Look-ups in named tables: a row name and a column name give one cell, copied from the table.

litum =
,bedefev,pesonef,moga,funop,kilop,lur,fir,datu,nuse
moduvu,24.4,-63.6,-0.8,-28.8,-12.2,-12.7,4.1,-37.3,-51.5
zoduza,-46.5,9.3,-71.0,5.8,-27.5,-39.3,0.1,-18.7,-2.0
tifiv,-13.3,-23.5,-29.4,-53.6,-11.1,-4.4,-21.7,-35.9,-31.8
nalizan,33.2,-86.4,33.9,-53.6,-4.3,-13.4,-5.2,-18.0,-56.4
bematis,58.8,-82.6,0.3,-14.9,-21.4,-3.7,-15.5,-37.3,-42.1
lovet,-88.4,27.7,-76.6,-0.1,-2.7,-19.1,-32.3,-17.5,-5.9
gud,49.4,-91.8,24.1,-47.8,-23.7,-8.5,9.0,-29.4,-56.4
nel,-76.3,44.8,-76.6,-5.1,-7.4,-31.1,-33.5,-23.0,-6.0
zik,-73.4,28.1,-59.5,-8.6,-3.0,-20.9,-14.6,6.2,-20.5
vutefir,55.0,-79.9,29.9,-37.8,-27.7,-12.7,-19.6,-13.2,-33.1
divizu,58.6,-91.8,36.1,-30.1,-27.7,-10.0,-28.3,-13.3,-1.9
pokeko,-88.4,57.8,-75.6,4.3,-22.9,-34.4,-33.5,-4.9,11.2
lutim,46.5,-73.3,0.7,3.7,-22.2,-39.3,-30.6,5.3,6.8

lovet, fir -> -32.3
pokeko, fir -> -33.5
bematis, lur -> -3.7
tifiv, funop -> -53.6
gud, funop -> -47.8
gud, moga -> 24.1

Table mip
	lut	totezig
votu	-94.355	-37.874
vigu	69.855	-38.171
kivu	8.270	-65.391
lazuno	20.038	40.262
bis	38.216	-71.154
simusog	76.123	-46.539
sul	0.670	-52.013
zozuruv	40.900	-60.772
kesi	-4.462	-99.849
vita	-64.784	4.321
soka	-55.149	14.544
pilosuf	3.898	-62.808

soka, totezig: 14.544
pilosuf, lut: 3.898
kivu, lut: 8.270
bis, lut: 38.216
kesi, lut: -4.462
simusog, totezig: -46.539
lazuno, lut: 20.038
votu, lut: -94.355
lazuno, totezig: 40.262
vita, totezig: 4.321
zozuruv, totezig: -60.772
zozuruv, lut: 40.900
vigu, lut: 69.855
sul, totezig: -52.013
sul, lut: 0.670
pilosuf, totezig: -62.808
vita, lut: -64.784
Row with the largest totezig: lazuno

zodoves
       zabuted  dor  tid  zekina  zaron  mosapev  zagude  pob  nef  ran
demar      182   66  186      51     64      128     181   55   69  120
dab        182   61  134      70    107      107     150   56   96   77
bafe        21  102  164      47    112      106     110  165  107  128
dob        108  110   43     141    153       86      69  110  138   65
delas      188   85   39     142    148       87      95   54  129   41
pek        228   92   56     155    111      106     120   28  108   67
nok        116   99  163      75     74      124     144  101   83  136
pena       160   91   44     137    150       86      88   74  132   48
lag        147   76  151      67     94      113     147   79   91  103
tiko       106  101  165      74     75      124     141  107   85  139
kibot       33  153   90     140    107      111      71  161  117  141

demar, zabuted => 182
delas, pob => 54
demar, zaron => 64
tiko, zabuted => 106
bafe, pob => 165
dab, zaron => 107
tiko, dor => 101
delas, mosapev => 87
bafe, ran => 128
lag, ran => 103
pena, nef => 132
nok, mosapev => 124
pena, zabuted => 160

toma =
columns: gis, soz, vedefe, lifen, resi, geg, vovufi
duto: [165, 120, 131, 69, 60, 84, 60]
lef: [106, 123, 170, 217, 206, 46, 177]
mefo: [216, 140, 81, 167, 157, 165, 48]
dometoz: [218, 141, 164, 56, 46, 225, 142]
pap: [136, 205, 69, 228, 95, 64, 221]
mav: [51, 130, 180, 190, 49, 201, 142]
vid: [92, 50, 192, 77, 97, 120, 43]
kivomib: [150, 83, 81, 59, 181, 185, 141]
golo: [129, 195, 201, 96, 199, 34, 51]
vezizos: [202, 212, 106, 81, 68, 158, 172]
til: [68, 76, 104, 207, 167, 153, 208]
teb: [44, 226, 199, 196, 188, 159, 82]
nimag: [227, 130, 127, 40, 190, 159, 110]

lifen of kivomib = 59
geg of til = 153
vedefe of kivomib = 81
gis of dometoz = 218
geg of nimag = 159
vedefe of golo = 201
lifen of mefo = 167
vedefe of mefo = 81
soz of kivomib = 83
vovufi of nimag = 110
soz of duto = 120
gis of kivomib = 150
geg of mav = 201
gis of mefo = 216
resi of vid = 97
vovufi of vezizos = 172
vovufi of duto = 60
gis of duto = 165
soz of mefo = 140
soz of golo = 195

